[140  92 142 137  94 132 139 145 128 124 131 120 145 150 116 129 104  97
 131] : K726
[164 162 132  72  98 134 194 189 115 146 144 148 150 148 129 105  33 173
  80] : K746
[ 90 161 135 143 157 118  97  89 130 170 132 169 116 107 133 150 155 191
 154] : K318
[120  45 164 184  77 130 110 142 115 145 124 106 146 163  89 152 127  65
 171] : K706
[152 138 127  99 109 132 164 143 142 118 125 162 158 142 162  87  80 136
 100] : K95
[137 154 137 103 113 128 158 125 148 135 147 175 147 133 143 124  74 175
 112] : K235
[ 83 147 141 157 153 117  87  87 125 176 130 165 115 110 124 157 164 182
 166] : K866
[104  49 169 195  85 127  95 129 113 162 125 118 142 158  87 162 140  82
 186] : K473
[136  87 161 143  74 131 146 141 136 141 141 149 159 161 113 138  76 117
 140] : K333
[127 161 141 108 118 126 150 115 150 148 148 189 146 129 144 130  78 193
 119] : K919
back: [98 72] -> K746
back: [162  87 158 142 118 125 162] -> K473
back: [144 129 146 189 148 148 150 115] -> K919
back: [142  92] -> K726

[139 160 102  72] = K746
[176 159 129 133] = K473
[129 176 159  86] = K978
[118 206 142 102] = K95
back: [133 129] -> K473
back: [129 159 176] -> K473
back: [ 72 102 160] -> K746
back: [ 86 159] -> K978
back: [176 129] -> K978
back: [ 72 102] -> K746
back: [102 142 206] -> K95

[118 136 137 137 143 141 128  98 117 148 159 122 117 130 113 138] -> K579
[159  87 135 123 135  97 144 182 135 124 112 189 136 146  94 138] -> K333
[147 151 120 139 133 159  90 119 123 152 159 119 137 118 163 124] -> K726
[104 125 135 123 135  97 144  98 135 124 112 189 136 146  94 138] -> K978
[134 167 145 106 116 124 154 151 133  47 135 127 115 128 118 128] -> K95
[118 136 137 137 143 141 128  98 117 148 159 122 117 130 119 143] -> K919
[ 97  75 143 139 134 168 145 106 116 158 129 108 116 126  97 139] -> K235
[148 183 115 139 127 109 102 133 136 132 124 152 154 142 151 133] -> K746
[136 110 138 146 140 105 148 123 134 147 101 137 129 131 122 130] -> K473
back: [116 106 145 168 134] -> K235
back: [ 90 159] -> K726
back: [133 151 154 124 116 106] -> K95
q: [118 136 137 137 143 141 128  98 117 148 159 122 117 130 119 143] -> K919
q: [159  87 135 123 135  97 144 182 135 124 112 189 136 146  94 138] -> K333
back: [102 109 127] -> K746
back: [129 158] -> K235

[ 64 136 123 113 150  99  94 140 132 123 123 147 165 165 118 117 104 128
  75  79  85 235 119 133 147 116 118 151  83 124 132 132 134 128 134 140
 157 142  97 153 108 128 152  84 104 141 211 110 158  95 147 179 119 123
 118 111 135  84]  K866
[234 109  48 150 126 121 133 136 148 147 128 113 162 109 120 132  66 154
 101 128 183 126 117 178 100 126 171 125 129 162 103 106 137 120 137 137
  69 118 148 151 168 112 212 124  52 126 107  99 152 114  90 149 132 126
 139 159 151 177]  K706
[ 74  99 159 112 128 119 113 113 165 141 146 113 157  71 123 135  66 142
 163 168  72 110 137 124 136 141 181  94  98 171 112 129 139 143 115 124
  21 119 152 107 151 124 153 104 210 119  78 116 120 115  58  70 141 136
 138 133 150  86]  K318
[ 55 108 132 109 125 144 191 157 134 136 154  94 113 112  29 122 129 102
  96 124 150 178 100 126 117 150 112 134 161 136  87 137 145 127 121 122
 121 135 154 138  40 176  81 132 232 127 117  83 144  95 102 121  96 149
 136 147 113 167]  K978
back: [147 133 119 235  85] -> K866
back: [183 128 101 154  66 132 120 109] -> K706
back: [100 178 117 126] -> K706
back: [121 127 145 137  87 136 161 134 112 150 117 126] -> K978

[122 128 130 115 119 131 142 122 142 158 155 115 113 137 103 134 117 126
 150  93 100 109  90 138 147 128 136 104 105 141 122 125 123 124  92 153] : K746
[124 127 126 123 122 130 138 117 137 148 150 120 115 133 106 132 125 126
 144 103 106 111  94 138 141 125 137 111 109 137 124 125 123 126 102 145] : K866
[137 126  79 148 147 157 143  88  83  75 129 138 107 122 117 137 166 142
 114 129 131  87 108 148 130 101 141 130 103 140 141 103 133 103 159  99] : K726
[111 128 114  99 123 141 147 140 139 147 147 107 115 130 144 132 141 111
 125  94 126 103 138 106 106 133 135  86 102 149 118 122 134 130  75 154] : K318
[172 111  91 141 135 138 128 113 102 101 105 108  99 127 126  84 137 112
 114 103 109 123 123 118  90 132 148 111  99 147 111 136 114 139 176 131] : K919
[132 129 107 135 134 146 143 100 108 112 142 132 113 133 111 140 145 133
 129 119 121  94 101 142 139 109 137 125 108 137 138 111 127 105 133 119] : K235
[120 136  91 152 146 160 151  76  83  76 147 155 116 126 111 168 175 149
 118 143 141  70 101 160 153  85 134 146 110 132 158  88 138  79 148  86] : K978
[137 145 133 129 115 121 136 111 152 168 163 120 112 131  97 131 124 120
 152  98  93 115  81 142 143 129 140 105 107 134 118 132 121 139  86 160] : K473
[118 143  85  46 146 184 162 213 100  84  90  84 136 140 157 136  81 195
 144  75 155 121 153 121 158 141 110  75 108 172 129  99 152  91  95 121] : K333
[135 123  80 134 141 157 148  97  95  93 136 124 101 125 110 129 153 144
 127 106 115  90  93 146 134 110 146 109  93 148 131 108 131 113 137 119] : K579
[118 122 132 133 117 119 132 108 148 162 159 125 113 126 101 129 130 119
 145 108  97 120  88 141 138 128 140 112 112 129 119 132 123 142  94 153] : K706
back: [129 133 145 140] -> K235
back: [112 137  84 126 127  99 108] -> K919
back: [146 134  85 153] -> K978
back: [141 138  94 111 106 103 144 126 125 132 106] -> K866
back: [111 141] -> K318

[145 138 136 123 131 126 150  95 107 128  94]  K978
[135 141 123 156 151 139 139 130 136 151 141]  K866
[156 151 139 126 150 131 123 135 190 112 153]  K746
back: [136 130 139] -> K866
back: [123 131 150 126 139 151 156] -> K746
back: [150 126 131 123 136 138] -> K978
back: [150 126 131 123] -> K978

[114 137 118 106 113 117  76  64 141 115 155 103 111 132 125 191 161  90
 126  23 136 179 113 118  84 168 144 144 162  95  95 126 127 158  99 188
 104 146 160 136 168 136 107 117 139 100 149 197 130 112 111  97  99 134
 161 121 196 125 158 142 131 178 175]  K866
[112 156 149 115  98  86 137 179 120 147  78 128 105 148 159 139 157  87
 101 137 129  64 127 123 187 103  64 121 146 173 138 140 118  69 149 118
 109 138 173 149 138  99 117 129 111 228 122  63  99 158 136 166 121 136
 116 174 139  85 110  51 140  76 158]  K318
[118 163 152 120  99  89 136 178 120 148  75 126 108 146 161 136 152  94
 105 135 126  65 120 123 191 165 143 127 116 166 150 139  99  71 145 116
 106 131 172 151 126  96 114 128 113 222 123  54 100 153 139 166 126 134
 116 166 132  78 105  47 139  71 158]  K726
[135 122 168 174 137  80 120 119 147 107 174 139  96 151 119 146 145  74
  67 128 137  98  62  90 148 173 121 118 103 140  64 146 138 119 149 112
  97  94 162  72 166 171 108 129 122 178 133 123 181 189 128  90 124  89
 152 154 161 192 183 166 129 140  90]  K579
[108  80  92  58 115  77 133 130  91 128 115 116  87 115 141 140 136  83
  98 158 158 122 189 130 110 139 102 173 158 145  86  97  75 103 156 130
 138 180 160 117 206 141 152 144 106 208 104 175 113 139 117 137 109 160
 132 185 197 140 132 107 152 149 141]  K333
back: [173 146 121] -> K318
back: [138 146  64 140 103 118 121 173] -> K579

[140 104 144 163  90 150 109 109 116 150 118  53 113 140 168  82 100 140
 121 147 114 136 146 113 180 165 113  78 167 129 133 193 110 106 136 114
 104 137 173  93 148  83]  K579
[110  94 139 127 143 163 145 137 104 144 163  90 150 109 109 116 150  30
 133 127  91 102 142 160 108 146 107  78  86 125 161 118 136 157 129 109
 150 144  81 149  87 154]  K318
[116 151 121 127 143 163  93 137 104 144 163  90 150 109 109 116 150  30
 133 127  91 102 142 160 108 146 107  78  86 125 161 118 136 157 129 109
 150 144  81 116  87 154]  K333
[110  94 139 127 143 163 145 137 104 144 163  90 150 109  92 116 150  30
 133 127  91 102 142 160 108 146 107  78  86 125 161 118 136 157 129 109
 150 144  81 149  87 154]  K235
q: [110  94 139 127 143 163 145 137 104 144 163  90 150 109 109 116 150  30
 133 127  91 102 142 160 108 146 107  78  86 125 161 118 136 157 129 109
 150 144  81 149  87 154] -> K318
q: [110  94 139 127 143 163 145 137 104 144 163  90 150 109  92 116 150  30
 133 127  91 102 142 160 108 146 107  78  86 125 161 118 136 157 129 109
 150 144  81 149  87 154] -> K235
back: [114 147 121 140 100  82 168 140] -> K579

[104 106  95 114 161 158  90 144  97 142 115 138 150 124  94 138 118 166
 105 127  99 136 105 160 111 133  70 119 110 130 110 175 133 154 146 145]  K318
[104 106  95 114 161 158  90 144  97 142 115 138 150 124  94 138 118 166
 105 127  99 123 121 160 111  90  70 119 110 130 110 175 133 154 146 145]  K866
[141 147 131  74 183 104 146 119 142  97 115 120 127 117 149 105 150 154
 115 106 118 105 136 138 141 113 130 155 125 141 128 119 147 141 199 113]  K726
q: [104 106  95 114 161 158  90 144  97 142 115 138 150 124  94 138 118 166
 105 127  99 123 121 160 111  90  70 119 110 130 110 175 133 154 146 145] -> K866
q: [104 106  95 114 161 158  90 144  97 142 115 138 150 124  94 138 118 166
 105 127  99 136 105 160 111 133  70 119 110 130 110 175 133 154 146 145] -> K318
q: [141 147 131  74 183 104 146 119 142  97 115 120 127 117 149 105 150 154
 115 106 118 105 136 138 141 113 130 155 125 141 128 119 147 141 199 113] -> K726

[ 87  93 230 153 132 182 185 145] -> K235
[132 103  99 236 157 155 152 164] -> K318
[123  93  58 194 179 160 179 176] -> K706
[179 123  93  58 194 182 179 190] -> K333
[118  92  72 196 190 119 171 147] -> K919
back: [182 194  58  93 123 179] -> K333
back: [179 194  58  93 123] -> K706
back: [160 179 194  58  93] -> K706

[215 145 145 154] -> K866
[139 148 146 151] -> K318
[147 152 147 141] -> K919
[194 158 146 187] -> K746
[143 151 151 157] -> K706
[147 152 147 161] -> K579
[148 193 142 156] -> K726
[151 149 147 160] -> K235
[156 139 142 160] -> K473
[156 147 173 180] -> K95
back: [193 148] -> K726
q: [147 152 147 161] -> K579

[110 168 102  78 157  82 166  44]  K746
[110 154 160  76  80 157 127  44]  K866
[110 140 126  79 195 142  40  44]  K978
[109 158  79 121 171 105 181  44]  K95
[109 165 119  61 150 110 108  44]  K235
[110 105 171 121 181 158  79  44]  K706
[109 121 105 181  79 171 158  44]  K473
[109  54  82  84  32  72  63  44]  K333
[110  60  99 102  85 144 133  44]  K579
back: [102  99  60 110] -> K579
back: [ 40 142 195  79 126 140 110] -> K978
back: [181 105 171 121  79 158 109] -> K95
back: [150  61 119 165] -> K235
back: [ 44 181 105 171 121  79 158] -> K95

[127 162  60 102]  K318
[187  89 113  71]  K95
[132 206 133 132]  K706
[148 158  43 163]  K579
[ 93 106 169 186]  K726
[183 108 148 157]  K746
[137 136  91 129]  K473
[107 174 117  95]  K978
[174 117 107 123]  K333
back: [186 169] -> K726
back: [107 117 174] -> K333

[136 157  24 170 145 166 221 171] : K318
[157 136 108 223 130  59 214 118] : K706
[135 164 162  31 191 171 166 221] : K579
q: [136 157  24 170 145 166 221 171] -> K318
back: [171 221 166] -> K318
back: [171 221 166 145 170  24 157] -> K318
back: [170  24 157] -> K318
back: [171 221 166 145] -> K318
back: [ 31 162 164 135] -> K579
back: [166 145 170  24 157] -> K318

